Each row below is a small network's average activation on inputs in which a field has the value named, seen along a few directions.
Values that are neighbours, or in one group, have similar rows; names and order tell nothing.
(in the rows, 500 means zero)
Random noise pushes rows far along 22 fixed directions. That doesn't count. These rows show it; they differ only by the noise:
[382,457,251,711,317,466,401,562,577,610,378,419,349,414,281,697,487,532,297,433,854,300,477,431,461,471,723,512,464,455,436,689]
[538,429,470,621,544,326,671,472,550,648,456,599,358,433,727,461,527,556,737,567,633,538,360,346,468,652,482,421,520,498,567,462]
[573,608,580,523,532,625,404,556,370,210,708,487,199,271,453,422,503,548,702,645,528,419,534,450,494,470,631,549,639,388,516,444]
[501,503,532,482,438,659,408,517,540,395,694,619,619,442,336,651,364,567,471,386,568,538,500,540,304,577,484,496,624,192,427,407]
[443,595,509,603,337,464,566,589,452,266,702,441,631,442,457,490,564,572,442,419,776,515,618,615,441,570,522,776,601,520,503,556]
[431,644,424,587,667,459,393,515,566,303,742,390,676,409,569,475,476,560,510,492,417,447,515,473,370,519,467,580,433,364,504,355]
[445,349,337,562,503,579,418,561,555,365,565,631,482,449,504,563,567,366,547,272,233,518,468,531,380,317,640,604,339,556,448,627]
[424,653,455,489,554,306,557,716,596,499,321,398,555,623,451,368,371,377,584,425,547,542,333,492,623,356,430,527,606,635,547,486]
[525,341,432,519,490,436,577,444,528,564,448,522,580,534,763,370,442,604,491,450,504,598,429,409,283,601,338,549,449,542,218,308]
[535,586,451,424,469,624,353,530,468,628,380,318,571,630,345,529,503,421,638,542,610,795,579,433,477,435,463,467,640,436,471,600]
[527,725,460,617,437,463,481,444,538,382,518,455,393,576,589,431,696,552,455,498,636,418,442,585,480,721,403,362,403,302,453,442]
[610,415,631,552,396,695,534,478,385,516,536,473,414,452,674,424,649,517,406,177,604,549,496,426,475,665,447,471,492,370,461,561]
[425,380,520,444,339,562,451,571,347,631,295,458,521,639,341,637,435,522,351,239,674,431,551,366,568,494,547,818,442,545,481,573]
[562,463,474,565,486,564,360,371,666,490,436,406,240,485,661,455,520,418,580,524,486,526,432,574,445,437,343,327,383,510,174,489]
[729,483,328,411,425,378,651,543,378,581,726,470,694,432,630,657,546,611,469,712,817,454,720,343,505,493,148,490,697,759,422,388]
[627,372,381,499,389,408,592,329,445,573,627,542,504,349,677,802,656,552,575,493,571,452,445,340,569,710,368,448,408,507,475,399]
[538,690,499,475,601,482,363,545,634,546,449,317,484,468,454,357,292,582,529,549,686,521,478,401,466,503,564,568,497,323,525,355]
[345,409,266,690,351,740,467,745,355,460,499,362,559,524,492,500,501,429,429,387,535,640,384,336,328,446,531,348,782,548,454,441]
[598,468,442,475,469,570,444,390,344,589,467,389,471,515,495,548,635,557,494,640,530,559,625,403,534,521,372,397,572,513,257,595]
[469,569,433,434,510,609,424,510,322,415,641,543,591,627,393,548,618,552,530,595,401,554,652,467,463,468,499,474,616,460,459,474]
[666,456,349,614,506,610,411,617,655,445,598,709,409,371,551,659,405,410,477,372,481,401,563,547,577,308,430,542,351,561,362,719]
[435,631,462,560,563,501,437,548,654,515,541,310,619,613,559,524,399,583,563,366,561,522,482,447,563,600,424,488,670,274,619,415]
[495,357,588,494,511,398,650,469,340,526,603,834,376,487,509,604,564,624,694,473,532,470,554,402,528,576,559,543,664,469,446,615]
[552,459,518,545,432,537,580,567,558,522,473,707,416,585,498,412,557,503,533,374,578,516,547,583,464,470,552,589,459,493,514,662]


Field U:
u3: [464,347,554,611,504,700,560,526,412,695,509,690,448,438,433,436,437,546,399,633,549,552,537,415,458,429,657,407,493,566,418,584]
u5: [568,663,515,627,532,411,580,551,234,491,372,370,616,459,530,482,629,491,518,701,526,555,450,397,675,722,254,377,589,466,386,613]
u10: [477,437,418,551,386,459,615,549,684,522,713,417,698,508,428,489,536,579,649,446,641,544,586,517,657,328,449,536,766,530,348,535]
u4: [446,568,579,723,494,773,360,523,284,439,506,360,352,472,396,349,741,505,540,560,571,468,600,402,498,473,565,706,273,451,400,682]
u9: [552,525,481,348,363,439,580,440,628,768,225,441,632,631,379,450,249,644,312,677,586,553,369,485,715,602,455,316,683,413,339,311]
u7: [504,554,573,647,490,618,473,530,605,440,751,317,820,205,473,460,381,517,337,503,649,547,490,537,351,550,457,509,489,351,543,413]
u11: [571,635,617,363,667,379,464,507,592,517,489,352,567,415,515,468,340,478,512,366,385,430,428,406,778,457,417,489,547,429,526,424]
u1: [372,464,543,598,617,616,315,538,538,427,599,445,618,338,309,647,374,372,378,431,430,485,529,571,236,386,510,465,518,384,493,637]
u8: [515,322,558,566,550,476,490,455,566,409,578,623,439,410,658,669,305,462,536,680,554,518,576,675,197,492,248,356,626,607,315,532]
u12: [286,461,546,550,333,613,436,488,573,657,419,394,471,640,250,659,470,513,447,385,689,408,387,470,586,508,600,472,468,387,532,389]
u2: [511,492,496,616,403,663,568,608,735,705,417,312,578,472,542,350,237,603,505,550,720,583,407,409,733,470,551,614,532,562,542,365]
u6: [413,579,474,498,601,520,345,639,381,354,483,512,553,419,380,737,398,289,436,530,274,360,504,500,656,319,491,631,345,673,697,569]
The values of U form a line.
Going along U from u10 by way of its neighbour u5, in what order are u3, u7, u2, u6 met?
Answer: u7, u6, u3, u2
How many steps from neighbour to neighbour lead from u4 to u12, at the fewest?
Answer: 3

Field S:
s2: [567,627,664,110,327,435,537,323,326,556,412,590,544,544,278,421,738,426,76,288,539,494,356,565,548,600,694,362,137,524,494,250]
s4: [455,510,628,442,623,381,618,647,431,482,246,501,423,496,403,300,233,451,380,792,388,364,449,655,538,393,507,431,678,725,653,524]
s7: [371,805,420,613,596,341,355,645,511,485,508,424,502,498,501,493,600,224,517,441,669,671,481,511,517,342,570,292,448,617,581,686]
s9: [549,572,220,396,515,417,448,654,474,676,463,482,560,666,565,625,458,430,187,658,717,223,691,412,513,277,413,460,290,909,712,338]
s5: [551,569,152,836,328,493,467,535,824,565,416,366,282,655,487,640,616,666,775,488,732,425,586,505,821,562,406,551,708,258,300,919]
s10: [454,706,537,552,625,363,428,615,417,113,346,312,506,665,737,337,350,490,417,462,383,619,646,796,285,705,359,671,816,466,619,666]
s12: [519,582,327,754,466,608,554,626,516,352,381,496,542,525,420,436,694,473,725,626,350,610,611,645,531,565,718,929,362,475,895,932]
s8: [380,638,615,663,443,386,605,558,648,212,373,436,704,502,259,369,456,390,868,761,573,725,351,847,232,562,345,886,436,415,506,584]
s3: [222,224,558,583,509,627,499,373,717,720,169,196,599,791,371,353,514,568,511,338,168,408,352,514,495,433,522,652,355,372,499,489]
s1: [545,524,620,491,542,772,507,457,598,638,654,410,614,616,610,267,470,612,198,510,364,468,731,577,952,317,548,409,516,655,431,514]
s6: [471,683,699,570,605,320,738,518,313,458,525,556,620,503,550,456,602,653,511,452,546,439,363,404,616,891,383,379,662,255,653,483]
s11: [592,681,591,444,482,356,417,406,774,535,507,404,577,617,345,545,692,441,589,391,709,365,652,673,496,423,302,719,232,338,575,686]
The values of S form a line.
How many steps from neighbour to neighbour lead from s1 to s10, at the fewest?
Answer: 9
Which values are neighbours of s12? Give them in the order they are listed.
Answer: s2, s5
Which values are neighbours of s3? Give them in the order they are listed.
Answer: s8, s6
Which values are neighbours of s11? Give them in the order they are listed.
Answer: s7
